A small network was shown many inputs. Here are its activations along a few directions, one row for each input.
Each table varies a few parts of the input and shows all the possible inputs, shuffled.
A made-up example of a description, with smaller parts first: one of 3 separate values, together with either a single point or one of 9 places around a ring or (one of 4 places along a line, together with one of 5 places around a ring).
Shared parts are said once, and a part with two or three values counts as separate values.

Other details of the inputs vary at random and push rows far along two fixed directions, the same in every table; ignore that.

Table:
R1: [ 47  19  -4  18  42 -22 -66  -4 -85 -14  -4  29  -6]
R2: [-55  38  24 -34   6   3 -33  15  95   2  -5  30 -47]
R3: [ 32  51  39  26  40  -1 -23  -1 -68 -39 -14  41  26]
R4: [  5  38  33 -30  35  -1 -58  -7  21 -10 -26   7  -5]
R5: [ 19 -63 -76  35 -58  -2  85   7 -29  14  20 -35  10]
R6: [ 33  53  -2  54  30 -32   5  -5 -53 -15 -13  45  20]
R7: [-38  35  26 -49  -1  18 -30  26  73   7 -13   2 -22]
R8: [ 47  46  31  23  53 -14 -43 -17 -60 -15 -33  13  24]
R9: [-58   8  42 -72  -1  29 -48  25  71 -17  16   4 -48]
R10: [-11 -22 -12  50 -13   1  61 -20  10   9  14   2  49]
R11: [ 30  16  35  15  31 -20 -25   4 -87 -21  -3  15  24]
R12: [ 15 -35 -50  29 -58  21 112 -10   3  19   0 -43  23]
R13: [-49  -4  44 -78  -1  10 -44  17  53  -5   5  -1 -36]
R14: [-22  25  20 -54  13  34 -34  -7  68  -6 -15   1 -46]
R15: [ -2  29  44  32  39 -26 -23 -19 -35  -8 -15  45  17]
R16: [ -3 -81 -32  23 -42  -1  55  -5 -29  16  18 -29  15]
R17: [-51  -7  41 -56 -12  23 -11   2  74   5 -11  -4 -19]
R18: [ 46  36  15  18  27 -34 -22  18 -89 -10 -12   9  18]
R19: [-52  12  16 -36  -6 -11  -9   3  87  23 -14  13 -31]
R20: [ 27  29  13  40  47 -27 -22 -31 -30   0 -19  25  16]
R21: [ 33  12  -3  24  22 -42 -39  22 -84  -6 -10  22   4]
R22: [ 29  67  21  26  28 -10 -27  20 -36 -27 -18  24  22]
R23: [ 63  32 -10  26  37 -10 -19  -7 -85 -32   2   5  18]
R24: [ 20  48  33   8  26 -19 -26   7 -39  -3 -34  17   9]
R25: [ 11 -11 -28   8 -30   5  42  22  -3  -1  17 -32   9]
R26: [  5  34  18 -35  33   9 -66  16  16 -26   7   1 -26]
R27: [-63  16  10 -36  -9   6  -9  12 108  23  -2  11 -31]
R28: [-37 -36 -27  -3 -53  13  79 -20  68  49   0 -16 -23]
R29: [ 26 -78 -69  29 -39  -8  56 -14 -17  18  17 -52  28]
R30: [-32  39  43   6  30  -2 -37  -2  32 -21   2  47  -8]
R31: [-26   3  19 -74  10   9 -55   5  58   1  -2 -16 -41]
R32: [-53 -15  17 -47  -1  10 -57  28  45  -6  20  14 -31]
R33: [ -1 -55 -28  57 -38  -9 102 -33   2  22  10 -20  54]
R34: [-58 -14  48 -59 -16  30  -6  -2  75  13 -17  -8 -34]
R35: [ 26  17  -7  12  19 -44 -45  26 -61 -11  -5  22   8]
R36: [-26  19  23 -66  -7   9 -32  20  28  15  -6   3 -55]
R37: [ 46  42  -5  20  18 -20  -7  15 -84 -25  -2  14  12]
R38: [  2 -47 -38  63 -39   8 112 -36  -8   9  16 -11  38]
R39: [ 41  -7 -30  35  -5 -26   5  11 -86   6   3  13   8]
R40: [ 13 -62 -41  26 -53  22 102 -13 -30   2  27 -44  28]
R41: [ 47  -3 -12  31  35 -30 -43  -4 -83 -11  -6   7  12]
R42: [ 11 -53 -19  36 -51  28 106 -31 -20  24   2 -35  37]
R43: [ 15  41  18  39  30 -39  -8  -8 -35   6 -25  36  14]
R44: [ 32  24  32   9  26  -7 -24   1 -86 -18   1  26  14]
R45: [-12 -48 -49  31 -38  22  83 -30  72  22  16 -39  11]
R46: [-20  22   1 -29  13 -16 -69  42  12  -6   7  21 -25]
R47: [ 37   5 -25  28  29 -18 -45  10 -53 -17  12   6  24]
R48: [-47  20  32 -71  -9  11 -28  18  87  14 -22  -3 -39]
R49: [  8 -86 -48  34 -50  -8  71  -5 -31  12  24 -35  38]
R50: [ 27 -40 -61  64 -27   6 100 -46  -3  16  10 -27  32]
R51: [  6 -47 -45  17 -46  40  83 -19  52  15   8 -62  20]
R52: [-22 -60 -28   5 -41  15  30  14  17  -4  32 -20  -2]
R53: [-50   5  35 -63  -1  22 -43  24  54  -9  16  -1 -24]
R54: [-40   4  13 -79   5  27 -54  15  86   3  10 -22 -43]
R55: [ 17 -44 -29  58 -45  26 104 -14 -13  -1  14 -39  59]
R56: [-41  21  17 -71  -5  11 -43  39  64   3   7  -7 -39]
R57: [-49 -14 -11 -51 -25  10 -34  41  71   4  15  -4 -57]
R58: [-39 -88 -30 -21 -64  27  54  -6  30  31  26 -28 -27]
R59: [ 18  44  39  45  44 -23 -21 -23 -63 -12 -12  63  21]
R60: [ 64  40   8  40  36  -3 -12 -26 -77  -9 -23  13  31]
R61: [ 50  20  10  15  40 -20 -32  -9 -76 -15 -10  -5  17]
R62: [-57  -9  12 -54  -1   9 -20 -19 122  24  -8  -3 -43]
R63: [ 60  24  -1  20  31 -10 -21 -14 -85 -11  -4   3  15]
R64: [-11 -58 -45  19 -44  22  90 -48  55  46   5 -35  -3]
R65: [ 16  13  10  14  26 -15 -47  13 -73 -36  10  43  -3]
R66: [-49  18  46 -47   4  30 -32  12  67  -4  -3   8 -11]
R67: [ 46  47   9  33  43  -2 -30  -6 -42 -19 -13   5  46]
R68: [-53  16  15 -42  17  15 -40  -9 111  14   0  10 -34]
R69: [-10 -41 -31  -4 -65  29  95 -11  39  43  -7 -44  -4]
R70: [ 51  28 -12  40  47 -25 -67  13 -76 -38   7  24  17]
R71: [ 17 -45 -45   9 -51  -9  78   7 -12  22  10 -54  27]
R72: [  1  19   3 -35  36  -1 -85  13  -3 -23   1  29 -48]
Each input here is: one of 3 separate values, together with one of 4 places along a line, together with one of 6 places around a ring.
- The inputs of R62 and R20 match in every part but the place on the ring of 6. If R17 is changed in the same way as R62 into R20, which row does it become? => R34
- The inputs of R55 and R42 match in every part but the place on the ring of 6. If R45 is changed in the same way as R55 into R42, which row does it become? => R64
- Change only the choice among 3 separate values in R58. List by row number the other rows that result. => R1, R39
- Change only the place on the line of 4 in R27. List by row number the other rows that result. => R7, R46, R56
- Change only the place on the line of 4 in R35. List by row number the other rows that result. => R19, R48, R71
- Change only the place on the ring of 6 in R38. List by row number the other rows that result. => R10, R15, R30, R33, R59

Table:
R73: [-35 -52 -33  17 -27  -8  50  -6  27  17  15 -10  -7]
R74: [-37 -10 -33 -31 -40  18  32   9 111  34  -1 -37 -27]
R75: [ -4   2  22  -3  -6  24  26 -24  -7   9 -20  -1  18]
R76: [  0  -3 -17  36   0 -11  19 -28  20  18   5  18  -1]
R77: [ -5  26  38  29  28 -23 -28  16 -69 -19  -5  53   9]
R78: [-21   7   6 -36  14 -20 -71  19   3 -20   5  33 -39]
R79: [ -7  24  11 -19  28   7 -42 -23  45  14 -28  18 -21]
R80: [-20  40  34 -10  39 -17 -43 -16  24 -10  -2  50 -25]
R81: [ 23 -13 -40  82   7 -37  22  -6 -61   7   5  17  31]
R82: [  5  24  45 -43  27  12 -55   0  10 -13 -20  -6 -32]
R83: [ 16 -37 -10  61 -25  -9  83 -33 -23  15  13  -7  46]
R84: [ 53  39   4  56  12 -27  25   8 -69 -16  -9  -3  66]
R85: [ 23  -1 -25  20  12 -30 -46  15 -41  -9   6  30  -6]
R86: [  1  31  47 -13  31   3 -37 -20  -1  -5 -30  20   9]
R87: [ 19 -71 -44   7 -58  26  94  -1 -37  25  26 -62  27]
R88: [-26  -1 -24 -19 -13  22 -12  19  79   5  12 -14 -21]
R89: [ 41 -59 -73  39 -45  18  86 -32   1  30   2 -73  13]
R90: [ 33 -27 -15  38 -20 -15  28  14 -95 -16  12  13  34]
R91: [ 38 -20 -10  44  -3 -32   0  10 -93 -19  10  13  39]
R92: [-42   8  47 -17  26 -19 -53  21  12  -6  -2  42 -25]
R93: [-40  -5  13 -35 -20  27  -6  22  68  -7  13 -20  -8]
R94: [-19  13 -13 -25 -16   4  23   8  64   6  -3 -22  -9]
R95: [ 33  22  21  67  13 -17  34 -22 -85 -11   2  37  48]
R96: [ -2  20  35 -50  27  -2 -73  19 -18  -8   4   2 -21]
R97: [ 15  32  42 -29  20  19 -36   1 -27 -18 -21   1 -21]
R98: [-10 -29 -25 -47 -14  11   0   3  24  12  17 -36 -27]
R99: [-40   0  17 -39 -24  39   7  29  55  -8  12 -10 -13]
R100: [-27 -52 -44 -55 -38  26   8   5  74  39  19 -49 -48]
R101: [ -1  59  41 -17  15   1 -19  27  -5 -15 -15  20   5]
R102: [ 17  13   6 -27  23   8 -26 -10   8 -11 -14 -16 -29]
R103: [ -6 -32 -24  -3 -16  18  55 -39  41  21 -12 -27   8]
R104: [ 26  54   3  23  43 -13 -42  17 -36 -40   5  22  26]
- Describe the family of inputs behind these rows. => one of 4 places along a line, together with either one of 2 separate values or one of 6 places around a ring
- The inputs of R91 and R78 match in every part but the place on the line of 4. If R84 is changed in the same way as R91 into R78, which row does it become? => R94
- List by row number the other rows that have the place on the line of 4 in common with R95. => R75, R77, R87, R90, R97, R99, R101
- A walk changes only the place on the ring of 6. It starts at R85 and steps to R81. List the rest of the walk in order. => R76, R79, R89, R100

Table:
R105: [-44  23  34  20  26   9  -9 -40  66   4   1  44  -6]
R106: [ 18 -30 -48   1  -5  23  37 -27  17   9  19 -57  13]
R107: [ 67  13  12  47  20  26  27 -30 -80 -33  -5 -17  58]
R108: [ 22 -66 -62 -11 -65  11  83 -28  35  46 -14 -74   7]
R109: [ 21  92  27  89  51 -45  -8  -2 -57 -31 -20  73  63]
R110: [-64 -10   4 -92   9  28 -91   8  97  17  33   5 -78]
R111: [  68  120   34    2   79  -41 -117   36  -75  -55  -22   53   19]
R112: [ -7  53  49  48  49 -39 -11 -26   0   1 -43  57  -4]
R113: [ -52   24   64 -114   -5   51  -38    1   91    9  -40   -8  -76]
R114: [ 29  24  22  -1  -5  15  18  23 -20 -13 -20 -22  55]
R115: [ 15 -85 -49  56 -33  -2  74 -11 -82  -1  52 -20  44]
R116: [ -46 -106  -26  -31  -84    4   69   -1   29   38   23  -30  -42]
R117: [ 51 -66 -76  61 -38 -20  67 -10 -65  26  -6 -36  24]
R118: [-80 -36  21 -64 -28  -1 -31  61  61   2  23   7 -47]
R119: [  3  49  -5 -12  27 -19 -69  46 -17 -18  19  26 -30]
- The inputs of R108 and R111 match in every part but one. If R113 is changed in the same way as R108 into R111, which row does it become? => R114
- Describe the family of inputs behind these rows. => one of 3 separate values, together with either a single point or one of 4 places along a line
- Change only the choice among 3 separate values in R117. List by row number the other rows that result. => R110, R119

Table:
R120: [ 12  19  23   4  19 -18 -35  10 -61  -8  -6  33   1]
R121: [-26   5  10 -26  21 -11 -48  -3  37   1   0  21 -38]
R122: [-20 -48 -37  30 -45  12  81  -4  23  13  23 -23  22]
R123: [ 19  30  16 -17  34   0 -62   5 -29  -9 -10  11 -15]
R124: [ 31  30  -4  47  16 -21   3  10 -43 -17  -1  10  45]
R125: [-30  15  -4 -43  -1  12 -18  10  74   3  -3  -7 -34]
R126: [ 45 -36 -27  44  -3 -16  38 -17 -75  -1   7 -18  31]
R127: [-33   2  25 -52 -12  20 -15  25  53  -3  -1 -15 -29]
R128: [-25   1  28 -16  -8  25  32 -37  56  27 -19  -6  -6]
R129: [-36   9  19 -22   8 -10 -39  10  33  -1  -6  35 -34]
R130: [-19 -73 -30   3 -68  30  91  -6  22  18  26 -44  19]
R131: [ 52  28  -6  22  13 -10   0   6 -66 -12  -2  -9  27]
R132: [ 31  18 -14  26  28 -12 -28  -9 -23 -12  -9  12  11]
- Describe the family of inputs behind these rows. => either a single point or (one of 2 separate values, together with one of 6 places around a ring)
